Each row below holds a small network's activations on one input, seen along a few directions.
In each table, some parts of the input vary, and every possible input appears once, in random order.
A made-up example of a description, with smaller parts first: values(2) and (point or ring(11) or (line(4) and ring(5))).
Shared parts are said once, and a part with two or three values counts as separate values.
In the rows, zero is written as 128.

Other details of the inputs vary at random and push rows far along two fixed directions, the same in every table; ignore that.

Table:
r1: [117 108 166 203 143 167  97  93  98  92 141 151 154]
r2: [121 163 137 134 150 147 120 117 150  66 148 144  97]
r3: [124 141 121  82 113  90 168 143 151 174 122 101  98]
r4: [138  99 113 114 117 123 125 151 123 164 115 119 152]
r5: [148 122  81  78  96  80 171 175 147 223 122 118 124]
r6: [117 153 150 121 151 153 110 129 149  63 135 127 105]
r7: [149  63 114 172 122 119 107 102  90 170 110 176 204]
r8: [120 186 137 110 125 141 148 176 147  79 147  86  76]
r9: [139  55 116 158 136 130 105  81  92 184 117 145 201]
r10: [ 98 204 150  97 111 134 122 144 144 104 130 117  44]
r11: [139  88 105  89 116  94 135 134 128 173  90 122 157]
r12: [122 104 149 157 166 152  93  64 118  93 134 152 156]
r13: [142 126  98  68 109  69 179 157 135 227 121  93 130]
r14: [125 141 126 149 134 140 125 109 131  77 131 140 111]
r15: [126  97 156 186 133 165  89 116  98  90 123 152 172]
r16: [123 200 129 132 126 143 155 157 146  69 162 106  66]
Each input here is: point or (values(3) and line(5)).

Table:
r17: [128 116 132 185 145 154 109  72 104  91 142 152 144]
r18: [140 130 102 102 114  92 164 150 133 186 131 116 128]
r19: [151  64  91 113 120  89 135 115 104 222 106 134 193]
r20: [135  65 112  95 118  87 113 100 110 229  88 152 181]
r21: [123 119 135 181 151 151 107  64 107  96 142 157 142]
r22: [138 110 112 139 161 142 107  80 127  66 124 149 150]
r23: [124 111 142 177 148 160  99  74 102  92 138 141 150]
r24: [141 118 113 101 115 100 161 165 136 183 125 101 135]
r25: [122 115 149 177 137 161  88  88  99  85 126 154 148]
r26: [106 196 145 116 115 133 145 154 156 103 145 121  53]
r27: [118 106 154 175 139 167  85 107  97  84 124 138 155]
r28: [148 122  97 112 108  98 171 168 139 180 135 118 136]
r29: [ 98 186 164 102 122 136 135 153 156 108 140 106  56]
r30: [133 101 141 179 141 162 113 117 107  90 140 126 165]
r31: [140 115  98  55 136  89 150 140 154 154 104 106 133]
r32: [126 189 120  79 141 123 156 153 175  69 143 103  65]
r33: [132 123 115  92 103 102 141 168 131 185 112 115 128]
r34: [149  54  93  66 133  85 111 120 124 184  69 136 197]
r35: [127 133 118  87 108  92 145 143 136 190 112 130 119]
r36: [147 125  97 110 112  95 169 159 137 184 132 120 129]
r37: [121 186 124  80 129 125 140 167 175  68 129 113  64]
r38: [115 107 159 170 138 166  84  94  99  86 121 139 149]
r39: [122 185 123  74 142 129 151 155 176  70 139  96  65]
r40: [107 190 153 110 111 143 138 166 152  96 142 102  58]
r41: [116 176 152 121 111 148 145 201 153  90 144  92  80]
r42: [126 113 137 186 135 161  92 101  99  85 130 158 151]
r43: [122 107 148 176 149 159 101  77 102  92 134 133 153]
r44: [128 105 132 129 157 155  79  97 124  57 106 145 154]
r45: [116 115 148 172 142 152  88  73 108  98 127 168 138]
r46: [120 125 129  82 110  97 140 148 136 190 107 115 121]
r47: [148  61  99 114 122  89 135 116 103 219 103 127 195]
r48: [116 111 151 172 155 157 100  68 105  98 135 139 150]
r49: [135 128 111  97 103  96 147 166 131 184 115 122 128]
r50: [135 105 135 180 140 164 112 115 108  89 144 133 163]
r51: [107 197 146 112 129 136 154 142 158 104 158 101  55]
r52: [144 121 110 102 100 102 152 186 136 177 118 119 140]
r53: [138 132 106  97 114  89 163 136 135 188 128 118 122]
r54: [121 188 138 130 111 142 149 187 154  91 149 112  67]
r55: [128 107 147 180 137 171  87 117 102  82 127 143 157]
r56: [140  70 103 101 128  81 130  86 114 232 104 144 178]
r57: [154  70  81 121 118  82 145 113 106 222 110 145 187]
r58: [125 103 153 178 139 169  89 119 101  82 124 136 159]
r59: [140 117 114  98 100 108 147 188 136 178 115 112 140]
r60: [103 190 156 108 133 131 151 137 160 110 155  99  55]
r61: [110 201 143 117 129 131 159 140 157 102 161 108  55]
r62: [122 188 139 125 122 143 159 177 156  94 162  93  68]
r63: [160  67  88 121 120  87 145 126 107 215 110 139 195]
r64: [113 114 155 167 143 164  82  82 104  92 123 152 145]
r65: [115 116 154 167 145 154  86  74 106  96 127 163 141]
r66: [138 111 132 185 141 159 118 114 107  87 147 140 162]
r67: [109 199 146 113 130 127 156 134 160 107 162 112  51]
r68: [121 119 139 177 152 148 104  58 112  99 144 160 136]
r69: [134 109 135 186 130 164 102 126 107  83 132 151 159]
r70: [120 189 145 126 113 144 146 188 151  88 149 107  70]
r71: [142 121  98  55 124  87 137 153 154 151  96 125 133]
r72: [133 129 110  96 100  93 148 150 135 186 112 129 118]
Q: What is each input in this table made of?
A: values(2) and line(4) and (point or line(6))
Q: The inputs of r63 and r70 match in every part but the values(2) part. If r31 is changed in the same way as r63 into r70, which row does it become?
A: r34
Q: The inputs of r60 and r29 match in every part but the values(2) part. If r47 is changed in the same way as r60 into r29, which row does it become?
A: r27
Q: Which other rows does r23 become when the values(2) part takes its other values? List them by row number.
A: r40
Q: Which other rows does r17 become when the line(6) part takes its other values? List them by row number.
A: r21, r28, r36, r57, r68
Q: List by row number the other rows that have the values(2) part and the line(4) part in common with r23.
A: r19, r39, r50, r51, r56, r62

Table:
r73: [113 167 159 176 132 177 117 142 130  41 156 125  96]
r74: [122 187 132 125 117 130 169 171 158 109 161  91  65]
r75: [118 163 144 127 111 119 148 146 131 163 142 124  89]
r76: [131 148 103  43 104  77 161 179 159 187 106 101  98]
r77: [121 176 132 113 137 132 150 129 152  86 150 109  78]
r78: [115 155 151 164 155 176 101  97 133  29 149 137 102]
r79: [137 126 117 131 124 117 148 148 128 153 134 124 133]
r80: [137  74 126 155 152 140  85  72 101 106 104 165 186]
r81: [122 105 125 110 126 104 125  90 121 186 112 144 140]
r82: [131 117 135 129 117 136 122 151 121 135 122 122 145]
r83: [142 101 104 106 136 101 127 104 124 163 115 140 162]
r84: [130  99 116  80 123  97 130 142 136 174  97 121 144]
r85: [138  84 118 164 129 138 111 108 103 138 127 143 176]
r86: [137  91 131 166 127 147  98 113  95 121 116 145 177]
Q: The inputs of r86 and r76 match in every part but one. If r82 is changed in the same way as r86 into r76, which row does it become?
A: r84
Q: What is each input in this table made of?
A: values(2) and (point or line(6))
Q: Which other rows does r85 become when the values(2) part takes its other values? List them by row number.
A: r78

Table:
r87: [116 164 150 141 159 170 108 109 138  45 157 109 104]
r88: [125  70 152 155 141 152  78 107  94 105 100 131 192]
r89: [103 154 187 153 125 164 120 163 130  95 143 105 101]
r90: [140 116  95  56 117  64 158 131 151 184  91 124 115]
r91: [115 172 137 156 122 158 112 143 122  84 145 134  77]
r92: [104 174 145 105 125 134 145 136 155 125 157  97  65]
r93: [144  94  96 127 126 119 100 122 105 146 100 152 159]
r94: [131 161 114 117 136 125 161 156 147 103 139 102 105]
r95: [124 138 121 105 112  96 137 124 125 174 115 152 130]
r96: [127 168 121 121  89 124 162 175 146 149 139 114  88]
r97: [116 145 133 119 143 149 115 101 131  70 136 111  99]
r98: [132 131 131 155 107 142 126 141 126 130 140 135 126]
r99: [155 104  86  94 105  81 164 158 127 180 113 117 151]
r100: [142  98 105 141 124 123 138 128 116 126 121 134 168]
r101: [142 146 119  97 106 122 154 187 161 139 131 116 105]
r102: [121 107 142 132 160 158 103  92 132  87 134 131 140]
r103: [133 124 131 180 121 141 133 117 102 103 147 137 138]
r104: [112 156 151 154 138 139 121  87 130  80 132 140  84]
r105: [137 147 115 133 124 108 162 143 124 150 142 112 111]
r106: [143 124 100 104 102 115 146 160 139 154 114 125 134]
r107: [122 130 130 130 139 135 102  99 120  91 115 162 145]
r108: [143  93 115 137 137 117 117  78  91 176 121 131 170]
r109: [152  64 109 157 126 137  94 102 104 134 108 158 200]
r110: [138 154 104  83 127  94 174 181 162 150 137  93 103]
r111: [153  55 116 165 144 136 111 104 103 126 120 156 211]
r112: [141  78 132 189 156 141 117  95  99 137 139 150 188]
r113: [130 153 134 171 159 162 121 113 119  34 149 120 114]
r114: [133 107 124  82 108  98 135 163 119 168  89 100 142]
r115: [115 123 158 160 149 144 112  85 135 102 131 154 119]
r116: [121 120 117 104 116  90 149 109 140 182 106 136 118]
r117: [145  65 108 146 141 138  82 110 105 142 103 168 192]
r118: [135 137 128 164 109 148 124 129 113 114 135 137 120]
r119: [134 154 112 103 115  89 180 175 151 185 148  97 102]
r120: [146  87 122 159 163 141 117 108 116 108 129 140 181]
r121: [100 176 183 165 122 172 114 146 113  60 142 101  81]
r122: [146  73 121 129 160 135 102  84 113 142 120 138 196]
r123: [111 172 152 131 126 132 120 126 137 105 144 147  95]
r124: [115 176 157 124 146 152 114 133 152  52 142 147  93]
r125: [124  98 128 109 132 116 132 109 130 187 129 126 141]
r126: [139  97  93 102 102  89 128 153 122 225 107 141 150]
r127: [120 144 133 152 138 164  90 134 130  64 137 140 111]
r128: [139 113 104 132 123  99 161 132 118 188 128 121 150]
r129: [135 102 122 117 138 114  98  99 119 128 107 165 168]
r130: [108 151 148 152 141 161 113  86 116  82 149 120  93]
r131: [129 169 122 108  94 100 185 193 157 161 157  97  84]
r132: [140  79 100  81 129  74 130 106 143 185  89 143 160]
r133: [113 193 151  97 119 118 151 165 162 130 148 133  68]
r134: [142  98 119 142 115 112 155 148 123 179 137 134 159]
r135: [115 141 147  90  94 101 151 191 139 191 119  87 107]
r136: [126 101 117 121 142 117 116  83 132 118  98 148 146]
r137: [132 126 118  97 123  99 146 127 131 200 136 107 134]
r138: [121 172 112 101 114 131 134 176 152 112 128 119  80]
r139: [124 164 141 103 132 125 156 149 151 159 155  99  95]
r140: [127 141 122 118 114 125 131 170 139 164 132 134 104]
r141: [109 152 145 122 151 160 113 111 147  60 147 110  92]
r142: [129 158 119  87 106  85 149 142 134 174 119 139 101]
r143: [120 171 139 119 136 136 113 120 133  62 130 145  97]
r144: [116  95 129 149 138 142 109  69 103 143 125 138 155]
r145: [101 164 170 171 147 159 108  88 142  51 149 140  80]
r146: [139 139 125 119  98 120 156 176 147 171 137 124 112]
r147: [119 164 134 121 146 153 128 117 138  78 143 104 106]
r148: [124 111 139 176 150 159 101  64  94 115 138 137 163]
r149: [134  53 149 144 142 145  85 114  98 132  94 136 206]
r150: [153  90  90  81 133  89 135 109 114 190 104 117 170]
r151: [120 157 136 165 114 145 154 146 127  99 157 120 105]
r152: [116 114 129 132 149 153 106  83 121  87 126 128 138]
r153: [122  73 147 162 140 158  81  99  88  98  94 135 191]
r154: [132 124  92  93  96  91 145 167 130 217 109 132 124]
r155: [121 160 133  74 133 105 156 152 183 121 124 118  76]
r156: [134 146 132 163 125 165 110 127 121  54 136 134 115]
r157: [149  68 107 151 132 122 118 112 107 134 120 145 197]
r158: [ 98 177 166 123 103 140 146 179 135 122 133  87  79]
Q: The inputs of r92 and r125 match in every part but one. If r88 is changed in the same way as r92 into r125, which row does it become?
A: r149
Q: The inputs of r113 and r120 match in every part but one. If r99 is changed in the same way as r113 into r120, which row does it become?
A: r111
Q: What is each input in this table made of?
A: values(2) and line(4) and (point or ring(8))
Q: Start at r118 and move only the line(4) part, one step at a time. The first step leads to r96. Which rows follow, in order?
A: r98, r146
Q: Which other rows does r132 become when the line(4) part takes its other values? List them by row number.
A: r90, r136, r155
Q: Start at r128 and move only the ring(8) part, one step at a time. The first step leads to r148. Which rows follow, in order?
A: r144, r116, r95, r154, r96, r151
Q: Which other rows does r90 become when the values(2) part takes its other values? List them by row number.
A: r104
Q: List by row number the other rows that have the line(4) part and the values(2) part in common with r153.
A: r94, r100, r106, r107, r136, r138, r147, r152
Q: Which other rows does r153 become when the values(2) part takes its other values? List them by row number.
A: r158

Table:
r159: [133  95 137 171 138 137  86  92  91 120 110 172 168]
r160: [139  82 131 170 140 156  88 109  88 116 125 131 188]
r161: [116 168 139  87 122 135 135 164 170 111 125 114  80]
r162: [130 152 134 128 112 127 156 173 145 112 144 101 101]
r163: [115 170 164 117 112 127 147 167 148 133 144 115  88]
r164: [109 172 133 116 110 127 157 150 141 137 149 102  71]
r165: [126 173 114  96 129 117 151 140 162 124 152 116  82]
r166: [118  83 143 144 159 133  95  61 101 110 105 142 169]
r167: [151 103  86  94 123  90 145 115 125 200 124 147 155]
r168: [121 170 130  93 110 133 137 170 158 114 130 125  73]
r169: [130 169 120  96 118 136 139 171 138 100 137 102  92]
r170: [134 159 118 108 113 122 158 164 146  98 135 114  95]
r171: [125 143 139 164 140 163 112 115 132  29 141 129 116]
r172: [126 172 122  92 136 122 155 138 164 129 148 114  90]
r173: [147  93 119 128 123 102 153 139 128 188 124 130 165]
r174: [136  95 110  81 140 107 123 137 127 159 106 109 159]
r175: [124 173 116 114 123 123 156 152 150 146 156 117  89]
r176: [139  85 123 144 152 153  86  93 100 100 110 135 190]
r177: [121 144 163 172 142 186 104 133 112  59 151 112 128]
r178: [136  99 105  86 113 101 120 139 143 176  98 138 143]
r179: [139  83 119 178 134 146 107 102  97 106 117 149 184]
r180: [114 177 124 112 112 124 154 148 143 141 144 103  70]
r181: [131 155 132 130 122 119 159 166 152 129 152 111  98]
r182: [146  88 116 168 147 137 109  85 104 105 125 168 177]
r183: [139  89 120 184 145 142 108  93 103 116 127 160 180]
r184: [108 157 177 179 137 167  99 121 122  61 155 139 105]
r185: [119 162 130  87 148 118 152 136 165 127 150 110  86]
r186: [128  91 120  78 133 102 121 135 145 175  97 131 144]
r187: [101 159 170 177 134 170 103 121 120  58 151 146 107]
r188: [113 180 139 109 110 118 143 169 149 134 136 123  80]
r189: [127  91 127 155 139 132  92  62  97 108 106 150 168]
r190: [112 141 176 175 135 186  99 128 128  68 148 134 114]
r191: [113 161 147 178 141 171 107  98 111  60 148 130  87]
r192: [139 105 101  91 107  82 143 115 113 193  98 135 149]
r193: [137 101 106 111 114 117 131 155 111 173 116 115 164]
r194: [128  96 112  80 137  89 137 104 132 190 108 118 139]
r195: [150  99  95 105 117 107 127 155 108 177 103 118 161]
r196: [135 100 124 117 114 105 146 119 117 206 121 117 146]
r197: [106 156 170 184 136 166 110 107 113  62 148 120 103]
r198: [126 164 140 122 126 131 159 150 150 145 163 108  94]
r199: [122 178 134  92 111 112 143 159 149 122 132 132  78]
r200: [133  93 119 158 139 142  97  59  91 118 122 158 160]
r201: [129  87 137 179 139 146  97  73  91 134 132 141 164]
r202: [122 163 140 179 153 172 111 105 122  61 163 141 101]
r203: [127 164 130 120 124 123 154 153 151 147 164 109  90]
r204: [135  71 129 150 157 138 103  87 110  93 112 142 183]
r205: [141  76 139 180 135 150 113 104  98 111 124 141 189]
r206: [149  99  94 104 125  87 145 128 139 171 112 139 156]
r207: [109 165 151  80 136 111 138 150 162 118 128 118  82]
r208: [105 177 142 117 106 122 159 157 139 127 138 101  76]
r209: [136  89 119 166 140 158  87 107  87 113 118 138 186]
r210: [123 151 148 164 158 164 118 106 140  41 146 137 117]
r211: [107 153 179 182 136 171 116 105 113  67 146 120 109]
r212: [141  97 105 102 109 102 125 154 127 194  96 142 144]
r213: [119 175 129 110 109 111 155 156 135 134 124 106  73]
r214: [117 141 154 158 169 160 116 104 141  42 148 134 114]
r215: [113 178 139  90 121 116 153 140 154 116 124 100  78]
r216: [136 103 103  84 124  93 140 105 131 194 105 122 145]
r217: [127  85 131 170 134 157  81 102 103 123 112 163 173]
r218: [154  94  92 118 122  86 149 141 124 192 109 141 161]
r219: [137 104 117  80 121  85 130 124 135 191  94 144 158]
r220: [154  90  94 117 112  94 146 148 117 174 101 130 163]
r221: [142  94 103 124 118  96 153 141 126 187 121 137 164]
r222: [104 144 162 175 131 184  96 131 126  60 145 141 110]
r223: [135  94 123 112 108 110 124 153 131 193 113 131 150]
r224: [129  92 133 151 141 132  81  76 106 109 109 171 171]
r225: [110 181 133 113 108 118 155 155 140 131 132 103  75]
r226: [148  93 102  98 122  99 145 133 133 158 102 124 165]
r227: [119 168 124 118 121 126 159 154 149 142 162 115  89]
r228: [123 155 128 126 110 130 160 174 143 107 142 106 100]
r229: [145 102  95  90 121 106 122 141 124 159 106 115 158]
r230: [137 103  94  88 116  87 136 106 128 191 108 125 138]
Q: The inputs of r196 and r200 match in every part but one. If r173 is changed in the same way as r196 into r200, which row does it become?
A: r182
Q: The inputs of r211 and r208 match in every part but one. If r177 is changed in the same way as r211 into r208, which row does it become?
A: r193
Q: What is each input in this table made of?
A: ring(8) and line(9)
